[[-11.6 -18.6   8.8  54.3 -21.4  21.4  12.4 -29.1  -2.3 -18.8 -22.7   9.6
    1.0   6.3   0.6]
 [  5.2  -0.9 -12.5 -11.1  34.6 -39.0   4.0   1.3  -5.7 -16.3   1.5 -33.8
   -8.4  -7.7  -4.1]
 [-35.0   7.3 -14.1 -20.3  -1.6  41.4  -5.8 -16.2  14.4  -7.3 -17.6 -22.0
   11.5   1.4  -0.3]
 [  5.5 -17.8  14.8 -15.9  -0.1  41.9 -12.5   5.1  -3.0   5.5 -24.1 -21.4
   -0.2  -0.1   3.2]
 [-11.5  -3.3  15.0 -15.0 -18.2   8.6  26.6   0.9   4.0  13.4   6.8  -7.9
   -1.2  -4.5  -4.8]
 [ 23.3   5.4   7.0  -4.4 -47.0  -1.8 -22.0  20.8  -5.2   9.5 -48.7  -4.5
   19.7   1.6  -6.8]] -> 5.2

[[ -7.0  -0.7  10.1  21.4  39.9 -25.1  34.4  54.3 -24.7 -16.8  31.5 -35.2
   39.2 -16.0  15.9   6.6]
 [ 12.3 -11.8   5.4  17.1  -9.8 -10.3  23.4   3.2   4.8   5.0   5.5  30.1
   24.0   5.0   7.4  15.3]
 [ -5.7 -15.1  16.3  20.3  16.7 -31.1  19.7  42.0   4.9 -19.0  27.4 -21.3
   22.7 -10.7  17.7  25.6]
 [  3.0  -3.1  -3.0   3.1 -14.8  -1.2 -21.1  -6.7  14.6  16.5 -25.3  35.7
   -6.8   2.7 -20.0  -4.4]
 [ 26.8 -16.2  -5.8  -1.7 -16.3  31.1  -1.7 -24.6  10.5  19.7  -8.0  33.2
  -21.5  15.1 -20.5   7.8]
 [ -7.6  17.1  14.2  -2.3 -16.4 -31.0  10.4   9.2 -12.0  -2.5 -14.7   0.1
   11.9  16.6  17.6  -0.1]
 [  2.6 -11.4 -12.2   2.3  -1.6  36.9 -32.3 -17.5  13.9  18.9 -34.9  42.0
  -46.2  13.5 -23.3   4.1]
 [ 31.7 -23.3  11.7  20.5  -2.5   9.6 -12.1   2.2  10.0  19.1  -7.4  22.0
  -22.0  14.0 -21.6  10.3]
 [ 16.6  -8.6  -4.2   1.4  15.3  -0.7  18.0  18.1 -11.5   9.1   0.5  14.8
   13.6 -19.9 -18.5  -4.7]] -> 12.3

[[-27.0 -33.7 -13.6  38.7 -12.9 -59.9 -27.0  20.0  22.4]
 [ -7.0   1.4 -18.4  40.0 -27.1 -38.0  33.6   8.2  31.4]
 [ -7.0 -41.4   5.7   0.3 -21.2 -21.2 -28.7 -30.2  -2.9]
 [-22.4 -29.6  19.4  44.9 -46.0 -20.5 -16.8  37.3  10.6]
 [-14.3 -12.3  12.2  37.1 -36.2 -46.2   1.7  35.6  27.5]
 [ -4.8 -17.8   3.8  -1.9 -21.5 -52.6   3.2 -30.7  35.1]
 [ -7.2 -19.2  -3.2   1.6 -44.6   6.1  -9.0 -15.0  -2.1]
 [ 14.1 -16.0  -2.1 -15.3 -28.7 -35.2   2.7 -25.6   5.8]
 [ -6.1  -9.4 -14.9  41.9 -10.5 -44.7   6.6  40.5   8.9]
 [-16.6 -21.7 -21.3  -3.8 -61.3  -7.9 -15.0 -10.2   3.6]
 [ -6.6  -4.3 -26.9 -23.2 -30.8 -48.7  -3.8 -19.3  24.2]
 [  9.9 -12.7 -25.3   3.4 -28.1 -30.8  20.0 -31.3  11.0]] -> -7.0

[[ -4.2   0.6  -0.2  -5.4   3.5  -4.3   3.5  -9.9  43.7   5.0  -7.6   0.3]
 [ -5.3  -4.0   6.3 -10.0  10.7  -0.8   1.5  -4.1  28.4   3.1  -2.7  -8.8]
 [ -4.8  -0.1   6.0  -7.1   8.4   0.2   3.7  -6.6  13.3   1.3   0.4  -0.3]
 [ -5.1  -3.6   5.3  -8.4   8.6  -0.4   2.8  -5.6  25.1   2.7  -3.0  -5.7]
 [ -2.6  -0.4   7.0  -8.6  12.1  -2.1   1.9  -3.3  34.7   3.9  -3.1  -2.5]
 [  1.7  -8.5   6.3 -14.0   8.2  -0.8  -0.5   0.8  66.5   7.7 -11.3 -16.3]] -> -5.3

[[  1.1  -0.2   3.4   1.4  -2.3  -1.6   4.5  -2.0  -0.9   2.1  -0.1   0.5
    0.4  -1.1  -3.6  -2.3]
 [-21.7 -11.3 -20.1  -6.1  29.9 -47.9  12.6   0.3 -12.7  16.1  12.0   0.7
  -17.7 -27.4  40.5 -10.6]
 [-20.0  12.7 -30.0   3.1 -13.1   5.0 -49.3  -7.1   7.2 -19.1  -7.1  -4.0
   -2.8 -24.5  29.1   5.0]
 [ -0.3  -0.3  -6.4  -3.8  -6.4   0.2  -6.9   2.1  -1.2  -0.8  -9.1  -2.4
   -3.2   0.6  -7.6   1.2]
 [-23.7  -4.7  29.7 -14.7 -13.7   6.4  10.1 -30.4 -37.0  19.5  -4.5  54.8
   44.5 -31.9 -11.5 -35.4]] -> -21.7

[[-25.9  14.9 -34.7  -2.3  33.5 -11.9  32.1  34.6 -35.5]
 [ 19.4  20.7  17.5 -15.7  16.2  11.4  20.4  11.8  15.1]
 [-28.2  24.9 -13.4 -15.7  46.3  12.9  44.3  20.6 -32.0]
 [ 32.1  45.3  41.8  -6.1   4.9  11.4  12.0  20.6  15.6]
 [ 19.3  24.9   3.9 -55.6  16.2  11.4  10.4  20.6  27.9]
 [-25.9  24.9   3.9 -33.1  16.2  11.4  20.4 -11.6  -6.6]
 [ -8.4  41.5   3.9  -9.4  16.2   7.1  29.2  16.2  -0.5]
 [-29.5  21.3 -22.0 -15.7  33.3  11.4  20.4  20.6 -28.5]
 [-33.4  29.8   3.9 -15.7  16.2  11.4  20.4  -9.2  -7.3]] -> 19.4
---
[[34 81 94 39 46]
 [23 69 89 35 45]]: 94

[2846 5412 9207 5029 5301 4429 6293]: 5301

[ -8  -9 -48  28]: -9

[[3313 4424 5375 3180 4607]
 [7958 5438 6667 7832 7867]]: 5375

[65  8 85 32]: 8

[[ 644  377 -505    2  309]
 [ 399 -228 -416  526   -5]]: -505

[2315 8158 5903 8231 8387]: 5903

[ 47 134  55 133 202  70 213]: 202
